Each row below holds a small network's activations on one input, seen along a few directions.
Each table varies a few parts of the input and shows all the possible inputs, shuffled.
Descriptions start from the smaller parts, as in this example, which fits no table here: one of 4 places along a line, together with either a single point or one of 11 places along a line or (one of 3 separate values, together with one of 8 places around a ring).
Shared parts are said once, and a part with two or three values counts as separate values.
In the rows, 128 means zero.

Other details of the inputs vary at random and push rows far along two fixed directions, the same in every table; ignore that.

A family of inputs:
R1: [120 101  83  69  93 150 134 124 106 139 133]
R2: [117 149 132 111 130 146 180 105 104 116 139]
R3: [150 127 155 138 136 112 108 114 137 132 141]
R4: [156 119 150 183 152 106  90 150 112 136 141]
R5: [132 130 136 164 135 112 129 122 130 153 116]
R6: [134 117 152 178 152 102  96 177 130 117 143]
R7: [146 147 136 196 139  91 103 144 127 132 111]
R8: [ 77 127 155 103 130 154 136 118 114 132 140]
R9: [129 114  42  71  76 152 127 121 146 155  99]
R10: [142  81  33  40  82 154 117 139 125 146 120]
R11: [145 112  69  81 112 171 156 110 136 137 121]
R12: [ 84 142 156 116 113 148 160 121 133 144 109]
R13: [129 142 138 142 136 121  93 138 107 131 140]
R14: [138 115 158 178 153  95  94 146 156 101 134]
R15: [151 149 128 139 160 113 141 135 118 114 129]
R16: [108 128 153 102 109 128 152  91 111 117 145]
R17: [ 82 143 153 114 115 143 164 123 134 142 114]
R18: [128 118 157 135 137 106 119 139 147 108 133]
R19: [142 145 136 195 143  91 100 141 127 131 108]
R20: [119 155 132 107 132 145 179 108 107 118 142]
R21: [ 72 124 149 112 124 154 139 121 118 129 151]
R22: [111 139 156  92 114 125 148  95 116 123 148]
R23: [207  95  18 125 128 126  82 166 157 112  90]
R24: [ 85 130 160 102 120 156 141 131 112 131 140]
R25: [192  93  63 132 150 127  90 185 169 108  81]
R26: [138 131 145 149 123 113 102 113 126 109 133]
R27: [103 146 143 122 111 140 162 100 124 163 132]
R28: [ 79 139 145 122 110 138 171 125 138 142 130]
R29: [145 156 139 185 147  88  96 145 131 137 111]
R30: [112 169 132 109 132 157 157 102 114 120 137]
R31: [ 99 128 172 100 110 151 144 109 136 116 130]
R32: [136  87  29  44 114 175 137 132 165 124  92]
R33: [143 133 137 185 178 112 119 157 148  98 125]
R34: [157 142 132 153 154 131 139 128 129 126 136]
R35: [143 150 123 157 148 130 128 125 119 107 125]
R36: [170 134 137 187 173 111 120 138 128 118 126]
R37: [113 132 141 151 139 104 135 150 144 136 112]
R38: [169 118 160 180 144  95  96 129 136 120 138]
R39: [132 120 163 136 133 117 114 139 147 108 126]
R40: [141 106  50  63 110 158 157 117 129 123 111]
R41: [171  63  25  81 105 125  83 162 132 136 104]
R42: [151 135 140 183 169 109 128 168 146  99 130]
R43: [133 137 136 143 162 123 144 150 139 106 125]
R44: [112 131 154 103 105 129 154  94 111 118 147]
R45: [125 117 158 138 143 114 109 127 149 109 125]
R46: [ 99 126 149 114 119 154 139 103  99 148 152]
R47: [150 135 139 187 146  77 120 150 122 133 113]
R48: [126 131 135 152 131 124  97 134 102 125 137]
R49: [113 136 154  99 106 128 153  97 114 120 151]
R50: [190  83  32 117 113 118  49 178 143 132 106]
R51: [162 139 153 176 137  92  85 135 133 106 137]
R52: [105 128 136 163 139 112 128 141 150 134 115]
R53: [107 150 153 100 106 139 131  89 121 122 146]
R54: [102 136 152 104 123 151 135 108 103 154 155]
R55: [176  84  27  91 106 125  94 149 170 169  85]
R56: [ 86 129 163 103 119 161 138 129 111 132 135]
R57: [ 93 141 137 118 113 125 169 103 109 145 123]
R58: [120 154 139 108 140 158 167  99 120 137 142]
R59: [148 134 143 184 144 104  81 152 105 120 137]
R60: [ 98 140 147  96 122 136 142 116  91 139 152]
R61: [ 98 150 138 115 110 125 170 109 112 148 129]
R62: [146  77  38  48  84 169 110 131 137 160 124]
R63: [149 144 141 177 154  73 114 151 126 138 113]
R64: [ 93 126 161 106 107 141 154 113 141 115 152]
R65: [ 75 140 148 115 125 141 158 110 136 144 114]
R66: [137 139 141 144 158 134 139 150 139 105 117]
R67: [182  87 101 142 129 105  82 135 153 126 118]
R68: [115 119 148 139 145 117 113 158 122 124 138]
R69: [101 141 143 126 110 142 164  97 121 161 129]
R70: [149 158 124 153 146 130 129 131 122 110 131]
R71: [117 132 159 106 108 143 146  88 127 135 154]
R72: [108 142 151 111  98 143 137  88 117 117 146]
Each input here is: one of 4 separate values, together with either one of 6 places around a ring or (one of 3 separate values, together with one of 4 places along a line).
The inputs of R30 and R53 match in every part but the choice among 4 separate values. If R33 is changed in the same way as R30 into R53, which row does it become?
> R14
Start at R63 and move only the place on the line of 4, one step at a time. The first step leads to R61. Which rows follow, in order?
> R47, R57
Change only the place on the ring of 6 in R21. List by row number the other rows that result.
> R6, R8, R24, R56, R68
Change only the place on the line of 4 in R3. List by row number the other rows that result.
> R38, R67, R71
Change only the choice among 3 separate values in R10. List by row number the other rows that result.
> R50, R62
Change only the choice among 4 separate values in R57. List by row number the other rows that result.
> R16, R40, R41

A family of inputs:
R73: [ 76 127 201  70  56 150 143  42 103 139 175]
R74: [154  70  64  60  63 137  62 133 103 165 147]
R75: [175 156 147 212 177 114 103 154 108 151 133]
R76: [ 90 140 191 173 164  89 172 147 127 130 129]
R77: [104 147 146  92 142 199 161 105 130 123 141]
R78: [182 131  67 147 144  92  93 171 112 128 105]
R79: [ 88 171 168  92 106 184 202  46 133 152 144]
R80: [173  69  28  51 128 148 131 160 157 102 107]
R81: [202 120  81 149 132  79  95 150 166 107  84]
R82: [ 26 160 160 104  94 178 193  96 125 148 128]
R83: [ 89 135 107  85 111 195 163 107 130 104 144]
R84: [ 93 142 115  59 122 169 164 113 121  95 131]
R85: [ 97 107  56  61  96 135 137 148 158 138  80]
R86: [124 182 168 217 161 110 123 128  82 125 146]
R87: [146 157 192 186 167  73 169 107 130 110 145]
R88: [106 100 195 172 132  72  55 154 122 140 138]
R89: [147 170 168 209 148  98 122 107 135 104 116]
R90: [140  77  40  92 116 156 110 164 190 171  79]
R91: [211  96  57 157 159  79 104 183 120 134 113]
R92: [137 104 210 170 143 103  56 146 108  96 178]
The inputs of R82 and R86 match in every part but one. If R76 is changed in the same way as R82 into R86, which row does it become?
> R91
What do these inputs look like to the network?
> one of 4 separate values, together with either a single point or one of 4 places along a line
Change only the choice among 4 separate values in R90. List by row number the other rows that result.
> R75, R77, R79

A family of inputs:
R93: [104 128 106  82 121 178 173 121 144 174 107]
R94: [114 101 123  60 103 152 137  78 136 129 153]
R95: [ 89 193 219 221 167 113 151 119 140 108 121]
R96: [122 137  80  84 131 190 162  96 111 119 122]
R97: [182 104  54 169 138  79 100 188 197 122  79]
R98: [112 139 173 174 108 120 128  99  79 140 167]
R99: [117 119 130  50 100 152 131  88 135 130 145]
R100: [ 75 161 246 181 168  97 111 150 100 112 158]
R101: [ 69  90 117  63 103 157 128 126 127 132 140]
R102: [ 84 113 129  60  82 166 128 139 131 135 130]
R103: [128 125 136  57  81 161 136  92 141 131 143]
R104: [146 124 152 174 152  55 121 139 119 132  73]
R105: [218  99  52 148 105  89  29 178 139 144 105]
R106: [118 147  85  79 115 179 169 101 128  93 113]
R107: [102 119  96  78  87 147 122  86  97 155 153]
R108: [ 77  78 120  80  84 166 141 129 125 131 139]
R109: [174 149 122 176 179  91 148 164 116 110 135]
R110: [135 167 167 146 178 149 172 126  91 125 141]
R111: [107 189 223 195 151  88 105 110  70 135 171]
R112: [171  98 168 183 140  97  99 126 137 108 148]
R113: [189  98  54 165 151  81 106 196 183 150  88]
R114: [218 104  25 145 148  89 101 188 164  88  92]
R115: [ 92 162 166 175 155 147 148 108 134 142 119]
What do these inputs look like to the network?
> either a single point or (one of 2 separate values, together with one of 5 places around a ring) or (one of 3 separate values, together with one of 4 places along a line)
Change only the place on the line of 4 in R102. List by row number the other rows that result.
> R100, R101, R108
List by row number the other inputs of the same sort as R110.
> R93, R95, R96, R97, R106, R109, R113, R114, R115
